These are the activations of a small neural network, seen along a few directions. Each row is one input.
Each table varies a few parts of the input and shows all the possible inputs, shuffled.
A made-up example of a description, with smaller parts first: one of 5 places around a ring, together with either a single point or one of 9 places around a ring or (one of 3 separate values, together with one of 4 places along a line).
Shared parts are said once, and a part with two or three values counts as separate values.

Other details of the inputs shift rows strongly along two fixed directions, in all tables alike. That doesn't count.
To show where, the next rows are all for the same input, with only those details redrawn:
[ -9 -18 -24 -23  21 -33 -29   9 -32 -13   8  54  32]
[-14 -32  54  30  49  16   5  23  -1   6 -11 -44  -8]
[-10 -22 -26 -24  25 -36 -37  16 -38 -15   3  63  37]
[-14 -33  58  32  51  18   6  23   0   6 -12 -48  -9]
[ -4  11  -6 -27  -8 -16  31 -40  17   1  44  -1  -5]

A family of inputs:
r1: [ 15  22 -43  -6  -5 -39 -42  34 -42 -23 -26  29  40]
r2: [-10  -7 -39   7  -1  -5 -20  22 -33 -13  -4  69  13]
r3: [  1  -6 -38   5   8 -40 -58  10 -29   1   1  47  56]
r4: [  9   5 -35 -34  -8 -10 -33  29 -26   6 -22  47  27]
r5: [  5   9 -49 -14  -8 -46 -50  34 -44 -30 -33  26  33]
r6: [ 24  35 -10 -36 -45   0  41 -32  20  25  27 -18 -24]
r7: [ -9  31 -10  -8 -35  20  33 -48  29   9  17   7 -30]
r8: [ -9 -38  36  49  25  10 -36  24  -6  15 -20 -52  18]
r9: [ 27  34 -11 -45 -36  10  36 -39  37  11  18 -19 -18]
r10: [-18 -15 -27 -16  12 -34 -23  17 -35   2   7  56  34]
r11: [-16 -28  64  28  39  13  -2  17  -5  23 -22 -40 -12]
r12: [ -4 -15 -35   9   5  -9 -27  24 -42 -16  -9  71  11]
r13: [  5 -10 -32 -15   9  -8 -47   2 -33 -23 -24  82  10]
r14: [  0  -5  42  75  15  13  -1  25  12 -11 -41 -44 -10]
r15: [-17 -21  33  51  34  -4 -22  23  16  11 -27 -69  -8]
r16: [ 37  29  -6 -44 -37   1  37 -43  25  10  28 -18 -26]
r17: [ -6  20  -4 -25 -19 -16  47 -48  24  12  53 -12 -13]
r18: [ -9 -20  50  50  22  37   1  20  -9  12 -35 -23 -35]
r19: [  9  -6  50  27   8  28 -20  53   5 -11 -23 -62 -11]
r20: [-14  -6 -43   2   1   0 -23  19 -26 -17  -8  71  18]
r21: [ 22  30 -14 -14 -54   1  24 -33   8  -4  24 -48   3]
r22: [ -8 -16  57  55   6  32 -18  33  15 -22 -25 -33 -22]
r23: [-29 -26  49  39  39  21  11  35   0  23 -14 -45  -3]
r24: [ 12  30 -17 -15 -50  -8  21 -27  11 -10  14 -53  -7]
r25: [  5 -11 -39  -6   9  -3 -25   6 -26 -30  -6  69   9]
r26: [ 24 -25  41  24  34  28   8  45  -5   1 -24 -52 -16]
r27: [ 17  41 -11 -35 -48   7  43 -28  26  27  26 -21 -22]
r28: [-14 -33  63  25  50  20 -12  20   2  14 -33 -36  -5]
r29: [  0  20  10 -34 -19 -11  35 -63  29  15  40 -12 -18]
r30: [-11 -15 -27 -24  22 -29 -28   9 -24 -13   5  55  35]
r31: [  3 -24  53  42  33  39  -6  11  -4  -1 -36 -24 -38]
r32: [-16 -17  47  50  20  41   1  24  -4  14 -37 -23 -30]
r33: [ -7 -17  48  39  32  49  -5  11   9  -1 -42 -25 -31]
r34: [ 20  -5 -43 -31   5 -12 -26  34 -23 -18 -13  49  33]
r35: [  1  28 -13  15 -45 -20  29 -40  38 -19   7 -22 -23]
r36: [  2 -18 -36   4  11 -14 -33  21 -46 -24  -8  76  10]
r37: [-16  25  -4 -33 -19  -1  28 -51  35  21  28  -6  -4]
r38: [  8 -15  31  24  30  40   8  52   9   6 -33 -52  -4]
r39: [-27 -13 -37 -18  17 -27 -33  24 -30  -2  -1  63  45]
r40: [ 12  15 -15  -6 -20  11  35 -42  16 -14  32   9 -33]
r41: [  4  27 -19 -11 -28  22  46 -51  38 -12  34   3 -30]
r42: [-23 -10 -22 -23   5 -29 -34  13 -32  14  -7  60  35]
r43: [ 18  -4 -42 -23  -3 -22 -22  40 -39  -4  -4  49  24]
r44: [ 24  -8 -40 -27   0 -25 -24  35 -39 -12  -2  49  22]
r45: [ 33  30 -20 -37 -32   4  50 -32  34   0  38 -20 -17]
r46: [-23 -27  49  30  49  25   7  23  13   7 -16 -45  -2]
r47: [ -3  34 -11 -15 -34  25  34 -57  37   4  17   4 -31]
r48: [-16 -14 -22 -31  20 -26 -46   6 -25  -3 -14  65  39]
r49: [ -6  13 -19  -7 -37 -22   8 -48  35  10  36 -37  -4]
r50: [ -4  12  -5 -27  -9 -15  33 -42  19   2  45  -3  -7]
r51: [ 12  17  -7  14 -61   2  28 -51  29 -13  25 -16  -5]
r52: [  6 -17  42  76  13  21 -12  26  -1 -10 -37 -28   7]
r53: [ 35  33  -7 -45 -37   7  40 -44  35  10  24 -21 -23]
r54: [ 20  37 -14 -42 -39  14  36 -34  37  16  16 -21 -15]
r55: [  6 -19  29  31  28  28   0  68 -13  14 -31 -39  -5]
r56: [-31 -26  50  28  41  22 -12  30  -2  27 -34 -31   3]
r57: [  9  26   2  -7 -33  11  40 -58  22   5  27  -1 -47]
r58: [ 20 -19  52  19  22  27   1  36  -7  18 -34 -51 -23]
r59: [-28 -25  44  32  46  27   5  30  12  13 -18 -43   2]
r60: [-14  -9 -25 -17   0 -37 -67  22 -17 -17   9  55  37]
r61: [  3  15 -10  12 -56  -7  24 -45  32 -19  14 -22 -15]
r62: [  9   3 -46 -25  -2 -10 -21  40 -24  -6  -8  44  30]
r63: [-11  24   4 -29 -30 -13  40 -54  24  29  39  -9 -14]
r64: [ -4  26 -25  -7 -28  22  39 -40  32  -9  28   9 -21]
r65: [ 28  44 -20  -8 -40  -9  18 -23   4  -3  20 -25  13]
r66: [  1  37 -19   1 -23 -28  18 -45  38  16  38 -28  -2]
What is each input in this table made of?
Answer: one of 3 separate values, together with either a single point or one of 5 places around a ring or (one of 2 separate values, together with one of 8 places around a ring)
Changing only the choice among 3 separate values turns r9 into r48. The same change can be made to r58. Which row results?
Answer: r11
Changing only the choice among 3 separate values turns r35 into r15. The same change can be made to r32. Which row results?
Answer: r42
Which other rows does r54 become when the choice among 2 separate values takes its other values? List them by row number.
Answer: r38
Which other rows does r59 become when the choice among 3 separate values takes its other values? List them by row number.
Answer: r38, r64
A walk changes only the place on the ring of 8. It starts at r55 and steps to r62. List the rest of the walk in order.
Answer: r38, r34, r45, r26, r44, r43
Which other rows does r51 become when the place on the ring of 5 takes its other values? List them by row number.
Answer: r14, r35, r52, r61
A walk changes only the place on the ring of 8. It starts at r25 and steps to r41. List the rest of the walk in order.
Answer: r64, r20, r2, r12, r36, r40

A family of inputs:
r67: [ 15  30  19  18 -32  22  51 -38  49   4  19 -77 -29]
r68: [-5 -9 17  7 16  9 16  0  1  9  7 -9 -8]
r69: [ -3  26  29  -7 -16  24  55 -53  51  21  27 -57 -41]
r70: [-12  -1  17   3   8  14   5  -4  14   8  -6 -12  -9]
r71: [-14 -16  48  37  26  23   8   5  18   2 -13 -45 -19]
r72: [-13 -41  39  27  56  13 -41  49 -30   6 -52  -1  10]
r73: [  5 -28  18  39  30  16 -35  68 -38 -12 -52  -2   2]
r74: [ 20  17 -44 -31 -39 -27 -19 -12 -19 -24   8  48  18]
r75: [-10  14 -47 -40 -22 -24 -12 -21  -4  -4  17  63  21]
r76: [ -9  16 -26 -19 -24 -17   9 -36  15  -7  31  28   2]
r77: [ 17   1  -5  -7 -11   0 -23  21 -16  -6 -21  13   6]
r78: [ -6  17   2  -8 -16  13  44 -32  33   4  31 -15 -22]
r79: [ -9 -21  -7   2  26 -17 -43  18 -26 -15 -19  39  20]
r80: [  0  15 -22 -36 -19 -19  11 -37   3  11  24  27   3]
r81: [-14 -25 -11   6  25  -3 -27  33 -29  -7 -13  42  21]
r82: [ -2  11 -50 -39 -14 -24  -6 -18  -8 -15  22  66  16]
r83: [ -4  12 -44 -43 -18 -31 -12 -25 -15   5  22  63  23]
r84: [ -7  13 -24 -19 -22 -20  10 -38   8   1  38  26   4]
r85: [-11  25  27  -1 -26  27  63 -51  54  27  37 -57 -37]
r86: [ -3   9 -45 -34 -18 -40 -14 -30 -14  -6  31  64  23]
r87: [ -8  20   6 -12 -21   9  39 -42  31  22  33 -21 -18]
r88: [  7   0  23  38   8  26  17  26   7   2 -21 -47 -17]
r89: [ -4 -20  48  25  36  26  18  11   9   8 -13 -43 -24]
r90: [-11 -44  33  32  61  17 -36  57 -30  -7 -47   2   6]
r91: [  9  33  16  23 -35  20  57 -37  45   7  17 -73 -36]
r92: [ 13  26 -29 -18 -38  -9   3 -12   0  -1   4  15  -6]
r93: [ 21  -9  31  26  11  31   7  26   7  -3 -20 -51 -17]
r94: [ 11  30 -35 -14 -37 -12   7 -14   7   2   6  11   2]
r95: [ -3 -26  -7  -4  31 -13 -26  26 -35  -5 -15  42  19]
r96: [  1  11 -22 -26 -17 -28   9 -41   4   0  32  28   3]
r97: [-11 -18  43  33  29  30  21  13  10  13  -3 -41 -19]
r98: [ 10  -5 -18   5   5  -6 -41  38 -23  -7 -33  21  27]
r99: [ 23  20 -28 -26 -34  -7  -4 -12   6  -3   6   9   4]
r100: [ 11  19 -51 -21 -39 -28 -16 -11 -20 -20   5  47  13]
r101: [-10  20  29  12 -22  20  59 -52  53  15  42 -57 -37]
r102: [-12 -18  -4 -11  25 -22 -37  38 -28   6 -15  13  36]
r103: [-13 -44  31  25  61   0 -34  72 -32   1 -36 -19  25]
r104: [ 19 -11 -11  -2   4  -2 -32  40 -34 -19 -25  30  14]
r105: [ 11 -36  22  38  31  12 -50  59 -31 -17 -54 -13  17]
r106: [ 13  -1  29  35  12  30  13  26  12   0 -19 -54 -12]
r107: [  1   9 -45 -40 -16 -41 -16 -33 -12 -12  25  65  19]
r108: [-12 -21  48  29  33   4   3  23   8  12  -7 -67  -2]
What is each input in this table made of?
Answer: one of 3 separate values, together with either a single point or one of 5 places around a ring or one of 8 places around a ring
Changing only the choice among 3 separate values turns r91 into r94. The same change can be made to r107. Which row results?
Answer: r72
Changing only the choice among 3 separate values turns r98 into r106. The same change can be made to r92. Which row results?
Answer: r73
A walk changes only the place on the ring of 8. It starts at r79 and steps to r107. List the rest of the walk in order.
Answer: r96, r86, r84, r101, r76, r71
Which other rows does r100 become when the place on the ring of 5 takes its other values? List them by row number.
Answer: r67, r74, r91, r105
Which other rows does r71 become when the choice among 3 separate values takes its other values? List them by row number.
Answer: r70, r82

A family of inputs:
r109: [  5 -16  -6  -8   5 -14 -45  10 -33  -6 -30  35  15]
r110: [ -4   9  34  35  -4  16   9   6  27  12 -19 -70 -11]
r111: [ 13  13   2  15  -7  22  37   0  10  -3  14 -22 -26]
r112: [ -1 -10  36  25  22  10  28   5  22   2  10 -72 -12]
r113: [ 29  29 -34 -53 -31 -17  25 -22   2   2  29  23  -1]
r114: [ 23  16 -29 -54 -19 -21  20 -35  10  -6  35  23  -2]
r115: [ -2   9 -17  -2 -21 -30 -17 -19   0  -5   9   6  13]
r116: [ -1   9  31  44  -5  38  17   2  26   2 -25 -44 -31]
r117: [ 12  33 -45 -35 -39 -31  30 -21   6  -3  45   3  10]
r118: [  2 -17  -7  28  11  22 -26  53 -23  -8 -38  21   9]
r119: [ -6 -32  15  30  30   3 -36  27 -27 -24 -25  27   8]
r120: [ -3 -15 -15  19   1 -11 -40  11 -27 -23 -27  47   9]
r121: [  3  23  11   7 -28  16  39  -6  35  16  14 -66 -14]
r122: [ 13  33 -40 -44 -38 -14 -12 -27  -2   0   0  36  10]
r123: [-26  -5  -1 -37  19  -8  -4 -16   2  23  15  35   0]
r124: [ 11 -17   4   0  15  17 -34  54 -29   5 -43   9  15]
r125: [-37 -16  46  25  36  15  23  -8  24  38  11 -45  -1]
r126: [  2  14 -37 -29 -27 -43  -9 -36   0 -12  40  32  23]
r127: [-42 -35  13  17  46   6 -16  25 -23   4 -15  45  12]
r128: [  3 -33  24   4  34  -3 -43  27 -30  -8 -30  17  11]
r129: [  6  10  17  12  -2  25  54 -29  32  -8  31 -41 -37]
What is each input in this table made of?
Answer: one of 3 separate values, together with either a single point or one of 6 places around a ring
Changing only the choice among 3 separate values turns r126 into r119. The same change can be made to r112. Which row results?
Answer: r129
